These are the activations of a small network on made-up records, seen along a few directions, one row for each record.
Each row is followed by the record's values for the fields Fofu, Nenip, Vol, Tesi.
A field that a record lacks is written missing.
The largest differences between rows may come from other fields.
Random noise pushes rows far along 2 fixed directions. That doesn't count. These rows show it; they differ only by the noise:
[-409   35 -118   81 -175  274  130  273   75 -368 -220  -73 -647  111
  453 -251   77  724]
[-136  -98 -162 -238  -63  -67 -100  158  311 -177  -60 -211 -186   44
  211 -249 -158  237]
[-305 -176 -197  -68 -203  161   26  225  229 -307 -235  -88 -504   90
  477 -335  -96  542]
[  -1  271  -14 -322  184 -280 -170  111  254  -51  223 -381  132    0
 -223  -19  -47  -12]

[  34  121   11 -227   80 -100  204  101  152  -80  -64  148 -276 -210
  107   -6  253  118]
(Fofu b3; Nenip n2; Vol missing; Tesi s4)
[-112  -36  -32  -51   61  141  115  106   77 -131  -81   80 -244  -76
  227 -154   70  186]
(Fofu missing; Nenip missing; Vol missing; Tesi s1)
[-276   11  -11   79 -135  212  250  204   15 -255 -178   83 -554  -54
  365 -122  142  569]
(Fofu b1; Nenip n1; Vol missing; Tesi s4)
[-197   44   62  503 -188  322   38   21 -356  -21 -110   26  -61  326
   89   -7  -11  308]
(Fofu missing; Nenip missing; Vol h2; Tesi s3)
[   5 -647 -321  143 -343  196 -276 -191  -42  120 -206  -31  242  192
  222 -168 -515 -144]
(Fofu b2; Nenip n3; Vol missing; Tesi s5)
[ -53 -540 -326 -187 -292   61 -222  -48  214  -93 -110  -43   47  164
  375 -306 -511  -62]
(Fofu b1; Nenip n3; Vol missing; Tesi s1)
[ -12 -269 -136  -34 -135   21 -196   35  129   34   32 -242   15  148
  165 -124 -267  -83]
(Fofu b2; Nenip n3; Vol missing; Tesi s2)
[  60  599  283 -109  328 -263  121   26 -104   69  292 -126  226 -185
 -531  227  272 -124]
(Fofu missing; Nenip missing; Vol missing; Tesi s4)
[ 113   90   23 -194   89 -156  -99  -54  132  -46   15  -65   87   14
  -98   62  -39 -101]
(Fofu missing; Nenip missing; Vol h2; Tesi s6)
[-179  -36  -57  286 -225  290   60   61 -276 -170  -68  -88 -213  149
  206    0  -36  232]
(Fofu b1; Nenip n3; Vol missing; Tesi s2)
[ -57 -307 -107  308 -147  213  -65 -155 -227   46 -161   46  113   65
   71    1 -208   29]
(Fofu missing; Nenip missing; Vol missing; Tesi s5)
[  71  286  175  343   71   80   70 -157 -344  150   91   72  267  -53
 -309  273   69 -166]
(Fofu missing; Nenip missing; Vol missing; Tesi s3)
[ 211  -58  105 -122   97  -98  101  -50  102  179   47  176   75 -218
 -129  119   61 -266]
(Fofu b2; Nenip n2; Vol missing; Tesi s6)
[-272  419  184  176   60  215  397  207 -212 -209 -143  207 -606 -133
  130   16  489  562]
(Fofu missing; Nenip missing; Vol h1; Tesi s4)
[ 358 -269    6 -172   27 -343 -101  -86  141  150   72   58  407 -158
 -146  112 -220 -505]
(Fofu b3; Nenip n1; Vol missing; Tesi s2)
[-250  249  109  546  -58  430  270    2 -399  -61   -9   79 -414   75
  119  211  250  447]
(Fofu b2; Nenip n2; Vol missing; Tesi s3)
[  -8 -334  -58   49 -157  236  242   57   75 -120 -358  372 -402 -169
  385 -159   23  180]
(Fofu b3; Nenip n1; Vol missing; Tesi s6)
[-241 -215 -133   44 -361  251   59  134  -11 -188 -195   26 -374  136
  399 -199 -137  417]
(Fofu b1; Nenip n3; Vol missing; Tesi s4)
[-148  -26   39  415 -145  222  111  -38 -238  -78 -149  191 -308   73
  215  128   33  300]
(Fofu b1; Nenip n2; Vol missing; Tesi s3)
[-257  575  155  109  268  147  148  195 -158 -148   89  -18 -374   35
  -30  105  467  377]
(Fofu missing; Nenip missing; Vol h2; Tesi s1)
[-173  708  220   86  246   82  295  137 -268 -117  162 -100 -254  -81
 -263  156  496  335]
(Fofu missing; Nenip missing; Vol missing; Tesi s4)
[ 162 -390 -145 -202  -64  -58   10  -71  272   30 -141  118   88 -101
  117 -197 -255 -241]
(Fofu missing; Nenip missing; Vol missing; Tesi s6)
[  10  641  334  275  279   63  292   67 -408  -18  138   52 -139 -189
 -286  365  519   65]
(Fofu b3; Nenip n1; Vol missing; Tesi s2)
[  17  239    9 -238   76 -218 -102  -21   69  118  291 -232  202   45
 -302   69  -15 -192]
(Fofu b2; Nenip n1; Vol missing; Tesi s4)
[  15  228  141  268   11   32  134 -116 -182   68  136  187   93 -135
 -186  217  230  -63]
(Fofu b2; Nenip n2; Vol missing; Tesi s2)
[-215 -523 -233  161 -423  411  155   28    8 -220 -373  213 -533  109
  623 -260 -220  422]
(Fofu b1; Nenip n1; Vol missing; Tesi s6)
[-181 -598 -322 -260 -304   83   45   72  449 -194 -375  142 -513  -79
  713 -449 -242  311]
(Fofu b1; Nenip n2; Vol missing; Tesi s4)
[-174 -143 -185  271 -127  171 -256 -120 -194   46  -80 -163  210  371
  -16  -65 -235   47]
(Fofu missing; Nenip missing; Vol h2; Tesi s5)
[-165  -95   31  160 -117  217  133  118  -33 -118 -184   74 -471  109
  375  -87  209  307]
(Fofu missing; Nenip missing; Vol h2; Tesi s2)
[ 297  269   73 -301  268 -316 -224  -38  153  192  363 -291  473  -66
 -514  236  -78 -456]
(Fofu b1; Nenip n3; Vol missing; Tesi s6)
[ -50   71  -20 -176   15   36  166   80  133  -48  -70   57 -181 -153
   92 -152  111   89]
(Fofu missing; Nenip missing; Vol missing; Tesi s4)
[   3  502  146 -174  280 -138  223  128   29  -44  116   -1 -146 -196
 -210   94  418   86]
(Fofu missing; Nenip missing; Vol h1; Tesi s4)
[  19 -343 -133 -224  -34 -113 -128    2  266  -61  -34    3   14  -23
  212 -179 -289  -59]
(Fofu b1; Nenip n1; Vol missing; Tesi s1)
[ -32  -43  244   30  -45   -2  358   62  -64   65 -144  399 -257 -184
  112    4  347  167]
(Fofu missing; Nenip missing; Vol h2; Tesi s4)
[  69  -47  -39 -228   -5 -125   71  -24  114   35   -2   32   93 -140
  -41 -126  -52 -148]
(Fofu missing; Nenip missing; Vol missing; Tesi s4)
[ 232 -540  -64 -308  -36 -201  -11  -75  294   40 -107  254  127 -254
  219 -119 -281 -279]
(Fofu b3; Nenip n2; Vol missing; Tesi s1)
[ -71  115  -22  345   24  190   26 -112 -367   16   30  -78  135  108
 -170  173   40   91]
(Fofu missing; Nenip missing; Vol missing; Tesi s5)
[ -52 -127  -14  390 -210  325  138  -98 -262   35 -180  236 -150   29
  182   41  -31   85]
(Fofu b2; Nenip n1; Vol missing; Tesi s3)
[ -40 -281  -48  172 -119   72  118   11  -13  -94 -180  142 -109  -32
  225 -120  -97   35]
(Fofu missing; Nenip missing; Vol missing; Tesi s2)
[-258  116  -38  -43  -46  219  239  297   91 -216 -245   90 -687   64
  433 -213  397  645]
(Fofu missing; Nenip missing; Vol h2; Tesi s4)
[ 174  353   78 -290  314 -393 -245  -77  173  101  361 -450  328   44
 -354  212   49 -357]
(Fofu missing; Nenip missing; Vol h2; Tesi s2)
[-107    0    6  250 -155  206  -45   28 -155 -102  -33  -64 -137  130
  105 -100  -48  231]
(Fofu b2; Nenip n3; Vol missing; Tesi s2)
[-125  335  -53 -454  312 -282 -215  127  453   23  239 -508    6  149
 -152 -174  137   40]
(Fofu missing; Nenip missing; Vol h2; Tesi s4)
[ 301 -698 -155  -68 -239 -213 -194 -266  168  218 -172  247  328  -67
  165  -79 -533 -473]
(Fofu b1; Nenip n2; Vol missing; Tesi s3)
[  13 -185  -98   13 -161  -18 -111 -167   86   17   -5   14   21  -25
  169  -63 -174  -59]
(Fofu b1; Nenip n2; Vol missing; Tesi s2)
[ 202 -645 -270 -625  -34 -372 -206    9  699   80 -159  -65  184 -209
  242 -462 -445 -336]
(Fofu missing; Nenip missing; Vol missing; Tesi s4)
[ 263  -65  109 -188  140 -146  170  -20   29  120   52  304  119 -298
  -68  113  123 -278]
(Fofu b3; Nenip n2; Vol missing; Tesi s1)

Which values does each new row have?
[ 147  -68  183  129   -3  -89   63  -13  -44  151   94  132  238    4
 -159  121   95 -195]
(Fofu missing; Nenip missing; Vol h2; Tesi s2)
[  24  180  -12   10   70 -123 -344  -37   63   70  404 -467  372  145
 -336   73 -141 -109]
(Fofu b2; Nenip n3; Vol missing; Tesi s2)
[ -85  478  210  255  205  113  206   64 -290  -67  101  -80 -159  -67
 -160  187  351  121]
(Fofu missing; Nenip missing; Vol missing; Tesi s2)
[-232  362  125  414   48  206  192   96 -247 -167   41   19 -224  -37
  -48  136  368  321]
(Fofu missing; Nenip missing; Vol missing; Tesi s2)
[ -64 -592 -482 -149 -216  -21 -482  -94  279   12 -123 -393  229  523
  267 -355 -524  -15]
(Fofu missing; Nenip missing; Vol h2; Tesi s5)
[ 235  -28   46 -312  198 -204   31  -38  169   72  122   82  153 -273
  -58   84   18 -268]
(Fofu b3; Nenip n2; Vol missing; Tesi s1)
[ 120   28 -106 -486   75 -348 -290   28  343   52  120 -311  298  126
 -168 -133 -110 -257]
(Fofu missing; Nenip missing; Vol h2; Tesi s4)
[-150  266   98   22   41   81  313  118  -79 -174 -112  177 -474 -189
  168   25  322  407]
(Fofu b3; Nenip n2; Vol missing; Tesi s4)
[ 250 -311  167 -128   85 -117  129   -9   60  142 -123  488  159 -266
  -28  -49   34 -350]
(Fofu missing; Nenip missing; Vol h2; Tesi s1)
[ -95  661  121 -225  285 -168  -33  155   68 -161  209 -387  -56   57
 -256   90  294  229]
(Fofu missing; Nenip missing; Vol h2; Tesi s4)
[ 109 -545 -266 -430 -245 -157 -219   26  451   49 -117  -65  109  -40
  272 -315 -428 -175]
(Fofu b1; Nenip n3; Vol missing; Tesi s4)
[ 158 -396 -155  101 -220   92 -116  -58   16  107  -86   22  199  111
  113  -78 -329 -171]
(Fofu b2; Nenip n3; Vol missing; Tesi s3)
[ -99  198   -1 -117  131   62  -72  252   89 -167   41 -178 -186  212
  124 -106  154  321]
(Fofu missing; Nenip missing; Vol h2; Tesi s1)
[ -62 -149 -112 -152 -151   58   71  101  100  -86  -98   10 -272  -14
  240 -147  -18  214]
(Fofu b1; Nenip n1; Vol missing; Tesi s4)
[ -12 -119 -145 -115  -37  -86 -228  -28  233  -41  -26 -186  -20  176
  167 -240 -121   23]
(Fofu missing; Nenip missing; Vol h2; Tesi s2)
[  98 -130   92   22  -35  -13   10   16   20   70   -6  107   93  -58
  -88   54 -104 -129]
(Fofu b2; Nenip n3; Vol missing; Tesi s6)
[ -11  687  333  402  246  129  145 -110 -609  141  196   19  101   96
 -497  564  585   75]
(Fofu missing; Nenip missing; Vol h2; Tesi s5)
[  82 -398 -129 -197  -73   16   27  114  204  -38 -225  248  -96  -72
  334 -275  -83  -42]
(Fofu missing; Nenip missing; Vol h2; Tesi s1)
[ -73  -12   88  302 -137   70   66  -19 -252   24   87   32   37  116
  -53  160  -48   -2]
(Fofu b2; Nenip n1; Vol missing; Tesi s2)
[ 124 -451 -202 -520 -162 -210 -284  115  502   -2 -110 -165   56  114
  239 -352 -309  -85]
(Fofu missing; Nenip missing; Vol h2; Tesi s4)
[ 123  -70 -112 -365  108 -255 -393  -75  356   27  117 -407  426  183
 -228 -168 -374 -335]
(Fofu missing; Nenip missing; Vol h2; Tesi s6)
[-264  207   45  124   22  260  217  118  -11 -237 -197  103 -603   87
  279  -23  372  510]
(Fofu missing; Nenip missing; Vol h2; Tesi s6)
[-164  204   74   39  115  137  136   63  -54  -40  157  -15 -221  -43
   48   85  182  204]
(Fofu b2; Nenip n2; Vol missing; Tesi s1)
